A small network was shown many inputs. Here are its activations along a few directions, one row for each input.
Each table varies a few parts of the input and shows all the possible inputs, shuffled.
Descriptions start from the smaller parts, as in this example, which fits no table here: ring(8) and (point or line(9) or (values(2) and line(6))).
Shared parts are said once, and a part with two or three values counts as separate values.
In the rows, 128 means zero.

Other details of the inputs shift rows strongly along two fixed directions, in all tables alike. That doesn't count.

Rows:
R1: [ 93 121 120 150 128 116 131 145 126 133 105]
R2: [ 91 129 119 149 128 117 131 148 126 127 109]
R3: [101 133 141 151 117 118 130 132 135 103 116]
R4: [ 93 127 134 147 124 115 141 142 129 117 114]
R5: [128 133 127  96 109 122 134 121 129 129 129]
R6: [ 99 134 140 147 123 114 133 135 134 111 112]
R7: [157 121  97 105 111 128 138  97 138 169 149]
R8: [166 102 172 162 192 177 110 210 108 113 157]
R9: [ 97 135 142 130  99 123 124 141 125 109 108]
R10: [ 88 124 133 149 120 115 136 147 135 120 122]
R11: [104 140 135 146 126 114 119 124 119 111 106]
R12: [105 122 137 134 111 117 112 132 118 116  96]
R13: [105 146 140 143 128 117 120 122 123 112 100]
R14: [141 128 111  97 101 122 129 112 128 142 129]
R15: [109 138 140 149 125 120 118 116 121 119  94]
R16: [ 95 120 119 152 127 118 126 142 126 136 101]
R17: [ 98 117 120 156 122 117 121 143 124 144 100]
R18: [105 123 129 155 121 115 123 131 121 128 100]
R19: [108 131 135 152 123 116 116 118 118 119  99]
R20: [117 133 123 101  99 132 131 118 136 120 133]
R21: [105 137 132 149 123 114 121 129 124 112 105]
R22: [175 102 143 141 177 166 114 178 111 138 156]
R23: [141 134 107  91 104 124 129 113 131 139 135]
R24: [ 92 125 130 143 132 106 132 145 128 123 113]
R25: [149 117  97 108 118 130 135 109 138 175 152]
R26: [ 97 128 144 125 115 117 120 135 123 108 104]
R27: [141 126 112 102  93 125 122 107 129 156 126]
R28: [106 122 135 137 110 121 107 130 118 119  95]
R29: [146 125 103 100 132 125 147 116 138 144 152]
R30: [ 96 131 145 128 111 123 121 138 124 106 107]
R31: [160 112 126 126 167 157 128 165 128 134 158]
R32: [144 117 102 117 116 129 135 109 134 165 137]
R33: [144 126 107  95  98 123 128 105 131 148 129]
R34: [100 145 151 142 126 118 131 124 131 107 109]
R35: [100 142 149 146 120 122 130 125 134 104 111]
R36: [176 124 147 133 167 161 108 140 110 120 147]
R37: [135 141 128 114 121 131 136 105 139 118 149]
R38: [161 123 120 120 139 140 129 124 130 139 144]
R39: [153 140 112 101 124 132 137  91 135 144 141]
R40: [111 125 136 158 115 116 114 122 124 130  98]
R41: [172 103 157 141 188 169 119 190 112 125 163]
R42: [148 136 118 116 119 130 122  92 128 147 135]
R43: [157 133 105  94 128 126 142 105 146 141 155]
R44: [104 146 138 143 128 115 116 120 118 107 106]
R45: [192  95 183 167 217 195 103 224  93 104 157]
R46: [153 125  99 103 119 126 145 105 136 154 151]
R47: [ 99 132 137 151 119 118 131 135 138 107 114]
R48: [ 99 136 146 142 129 112 130 124 124 108 111]
R49: [168 127 161 130 174 161 114 149 113 109 153]
R50: [161 135  99  96 126 134 139 104 141 147 156]
R51: [ 86 126 125 149 121 120 138 152 136 119 119]
R52: [157 125 136 119 148 142 132 131 130 123 152]
R53: [ 88 124 128 144 132 113 141 148 130 123 113]
R54: [102 129 134 132 113 119 110 135 119 110 100]
R55: [140 133 115  87 107 122 132 115 133 134 136]
R56: [146 134 118 106 123 130 145 108 144 132 156]
R57: [157 139 107 100 123 132 131  84 132 144 147]
R58: [155 122  94  98 123 131 149 106 137 160 154]
R59: [157 133 108  95 129 126 140 102 143 137 156]
R60: [127 124 117 113  97 123 114 108 128 145 117]
R61: [149 144 119  98 133 129 136  99 140 133 144]
R62: [154 121  93 102 122 134 143 103 137 162 150]
R63: [184 118 183 149 198 183 105 181 106 103 149]
R64: [ 98 136 144 149 120 119 128 126 131 104 116]
R65: [102 129 139 127 114 115 114 136 122 106 101]
R66: [132 128 104 104 127 132 154 129 144 146 158]
R67: [131 126 111 114 119 130 151 122 143 135 152]
R68: [182 110 170 151 192 175 109 188 110 108 153]
R69: [162 128 101 102 119 132 135  91 139 150 149]
R70: [150 127 105 111 134 135 140 125 129 145 150]
R71: [110 125 134 158 117 116 115 126 126 134  96]
R72: [110 129 139 156 118 117 113 118 118 129  99]
R73: [148 137 120 117 118 133 126  95 132 152 129]
R74: [141 143 127 104 127 130 140 101 137 125 153]
R75: [160 132  94  94 124 132 145 106 138 153 163]
R76: [108 129 134 151 123 112 122 126 123 117 102]
R77: [163 112 159 150 170 165 121 179 116 114 153]
R78: [151 136 114  98 131 126 136 101 138 134 151]
R79: [166 124 129 121 147 146 122 123 120 132 147]
R80: [ 98 138 146 146 124 116 130 126 127 107 114]
R81: [108 127 131 153 123 116 120 127 125 124  97]
R82: [151 119  92  99 123 131 141 107 139 168 156]
R83: [102 143 144 139 132 110 119 120 123 103 107]
R84: [ 99 128 133 145 128 107 130 137 127 116 109]
R85: [120 135 131 106 104 126 132 128 130 125 127]
R86: [ 96 127 135 152 117 117 135 139 134 112 118]
R87: [ 93 129 126 147 127 111 128 145 123 129 111]
R88: [ 97 127 138 146 127 110 137 137 126 116 112]
Each input here is: line(8) and (values(2) or line(9)).
Question: Changing only the line(8) part turns R18 into R75. The same change can be made to R33. Which row results?
Answer: R23
Question: Changing only the line(8) part turns R67 into R29. The same change can be made to R64. Which row results?
Answer: R78
Question: Changing only the line(8) part turns R12 into R65. The same change can be made to R38. Which row results?
Answer: R43
Question: Change only the values(2) part in R55. List by row number the other rows that result.
Answer: R65
Question: Change only the line(8) part in R56. List by row number the other rows that result.
Answer: R3, R21, R40, R52, R59, R69, R76
Question: Which other rows agree with R71 in the line(8) part? List them by row number.
Answer: R7, R17, R25, R27, R32, R40, R42, R60, R72, R73

Rows:
R89: [ 99 138 207 182 150 140 124 171 121  69 111]
R90: [ 48 155 111  88  43  69 140  77 144 110  83]
R91: [ 80 101 164 176 134 135 141 208 128 112 118]
R92: [151 119  27 100  61 126 169  64 173 199 174]
R93: [201 115 159  82 140 187 109 159 120 117 182]
R94: [177 105  96 102 166 163 144 170 138 150 189]
R95: [111 121 178 169 131 126  83 154  88 116  68]
R96: [177 104  87 100 166 157 145 160 134 155 183]
R97: [147 144  96  24  52 124 165  60 165 157 171]
R98: [ 93 148 165 182 167 119 110 148 109  78  85]
R99: [102 144 169 179 168 124 108 153 109  66  95]
R100: [ 49 159 103  93  54  69 131  78 140 109  76]
R101: [206 123 154 124 173 172 123 103 124 152 173]
R102: [198 133 163 108 170 180 135 141 134 107 201]
R103: [ 85 105 137 187 142 110 127 170 114 154  91]
R104: [ 89 102 128 179 149 105 125 173 117 140  91]
R105: [ 35 124  91 145  66  57 163  84 149 186  82]
R106: [101 141 187 176 158 130 117 163 116  62 109]
R107: [135 114 173 209 119 164  55 177  99  88  74]
R108: [161 148  61  32  83 106 140  44 140 170 149]
R109: [ 56 161 122 144  88  63 148  49 141 137  79]
R110: [ 62 162  95 166  51  81 137  38 162 121  82]
R111: [204 126 122  78 154 169 103 137 110 135 157]
R112: [ 27 132  88 117  56  64 181 107 164 145 115]
R113: [213 112 129  88 151 161 101 126 108 146 152]
R114: [206 122 125  78 152 172 102 140 112 120 163]
R115: [109 135 172 187 167 116 107 137 108  93  86]
R116: [100 146 177 179 166 128 109 161 113  63 102]
R117: [137 128  32  61 106  97 177  76 160 201 170]
R118: [175 108  83  99 168 153 146 156 133 170 178]
R119: [177  99 110 105 162 168 150 177 136 147 196]
R120: [212 109 149  97 141 174 100 121 107 164 155]
R121: [ 99 144 165 184 170 117 106 142 106  85  85]
Question: Changing only one part turns R112 into R93. The same change can be made to R92. Which row results?
Answer: R107
Question: What do these inputs look like to the network?
Answer: values(3) and (point or line(10))
Question: Which other rows agree with R98 in the values(3) part? List them by row number.
Answer: R89, R99, R101, R102, R106, R109, R110, R115, R116, R121
